Each row below holds a small network's activations on one input, seen along a few directions.
Each table varies a few parts of the input and shows all the possible inputs, shuffled.
Descriptions start from the smaller parts, as in this example, which fits no table here: line(6) and (point or (values(2) and ring(5)) or ring(11)).
Shared parts are said once, and a part with two or three values counts as separate values.

Other details of the inputs vary at random and push rows far along three fixed directions, the same in every table; ignore that.

Rows:
R1: [ 29  -2 -12  14  14  -2  19   3 -16 -18 -10]
R2: [-10 -21  -3 -25  -5  19 -33  -5  27   9   8]
R3: [ 33  18 -14  11  11  12  12   9  -4  -8 -18]
R4: [-10  25  21  14  16 -11  -8 -13 -24  18   4]
R5: [ -2  28  21  30  13 -25  14 -20 -19  -7   4]
R6: [ 20 -10  -5  16  11   6 -11   9   9  13  -9]
R7: [-37  25   2  -4  -1 -11  -2  -9  -7   9  31]
R8: [-20   2  31  19   9 -28  -6   2 -18  11  12]
R9: [  3 -17  -9  14   1  -3  16  15   0   0 -19]
R10: [ 14 -27  -6  16  -7   8   1   3  -6   0  -5]
R11: [-21 -17   0  -3  -4  -3 -18   9   9  21  37]
R12: [-20 -23   1 -30 -16  13 -20   9  30  15   1]
R13: [ 29   0 -10  -6   0   5  10  17   7  -4 -12]
R14: [-17  29  19 -18   0 -23  15 -10 -13   7   2]
R15: [-10   5  24   7   8 -20 -11 -12 -29  30  10]
R16: [  8 -18 -18   1  -4  17   0   8  -9 -12 -10]
R17: [-28 -22   1 -23 -17  17 -12  15  17  -8   3]
R18: [  8 -24 -10  10   5  10 -12   9  16  -8  -4]
R19: [ 28   1  -3  17  -4   1  27  14  -2  11 -21]
R20: [ 14  12  -6 -21  -9  14  -2 -10  24 -15   2]
R21: [-12 -28  10  17   6  12 -28  10  -3  10   9]
R22: [-2 -8  0 15  4 -8  1  7  3 -2 -9]
R23: [ 21  -3  -3  23  -2  -1  20  10   1 -12 -12]
R24: [-17   2   3 -25  -9  -8  13   0   1 -17   2]
R25: [-16  67 -30 -76 -20   4  39 -33  16 -84 -10]
R26: [  1  -3   6  -5  -9   3  -8 -12  -3  14   3]
R27: [ 15  -9 -26   7 -10  12  13  11  16   1  14]
R28: [-38  13  27 -12  -5  -8 -12  -2  -5  23   8]
R29: [  1  -9 -15 -28  -9   5   4  -8  -3 -25   1]
R30: [-26 -31  13   5   4   2 -35  -4   9  12  14]
R31: [-15 -13   5 -25 -14  21 -30  14  26   7   7]
R32: [ 10 -30 -12  22   4   2  -3   7 -11   7 -12]
R33: [-5 10  4 -5  0 -6 -5 -1  9  9 -6]
R34: [ 27  -6 -10  20   4   6  16  -2  -4 -16 -10]
R35: [  6  34  19  19  12 -19  12 -24 -22  11   0]
R36: [-10  32  17  27  19 -20   9 -12 -28  -8   0]
R37: [ -1   2 -14 -30 -11  21  -8  -5   3  -6  -4]
R38: [-15  18  21 -15   8 -14 -13 -20 -10   9  16]
R39: [ 40  11 -12   6  12   2  15   7  -4  -8 -12]
R40: [ 37  12  -6  21   1   0  24  10  -1   2 -20]
R41: [  5 -14 -24  20   4   2   4  15   7  16  10]
R42: [-17  20  20  -3  10 -22  -3 -18 -11 -13  15]
R43: [ 17 -17 -13   6   2   9  -6   3  -3  17 -14]
R44: [-16 -17   1 -22 -23  10   2   3  23 -14   3]
Description of these inputs: values(4) and (point or (values(2) and line(5))).
Changing only the values(4) part turns R43 into R37. The same change can be made to R32. Which row results?
Answer: R16
Which other rows does R15 become when the values(2) part takes its other values? List them by row number.
Answer: R29
Which other rows does R17 become when the values(4) part takes its other values? List them by row number.
Answer: R9, R24, R44
List by row number the other rows that have the values(4) part in common with R35.
Answer: R5, R10, R19, R20, R23, R26, R27, R34, R40, R44
Which other rows does R34 become when the values(4) part takes its other values? List them by row number.
Answer: R1, R21, R30
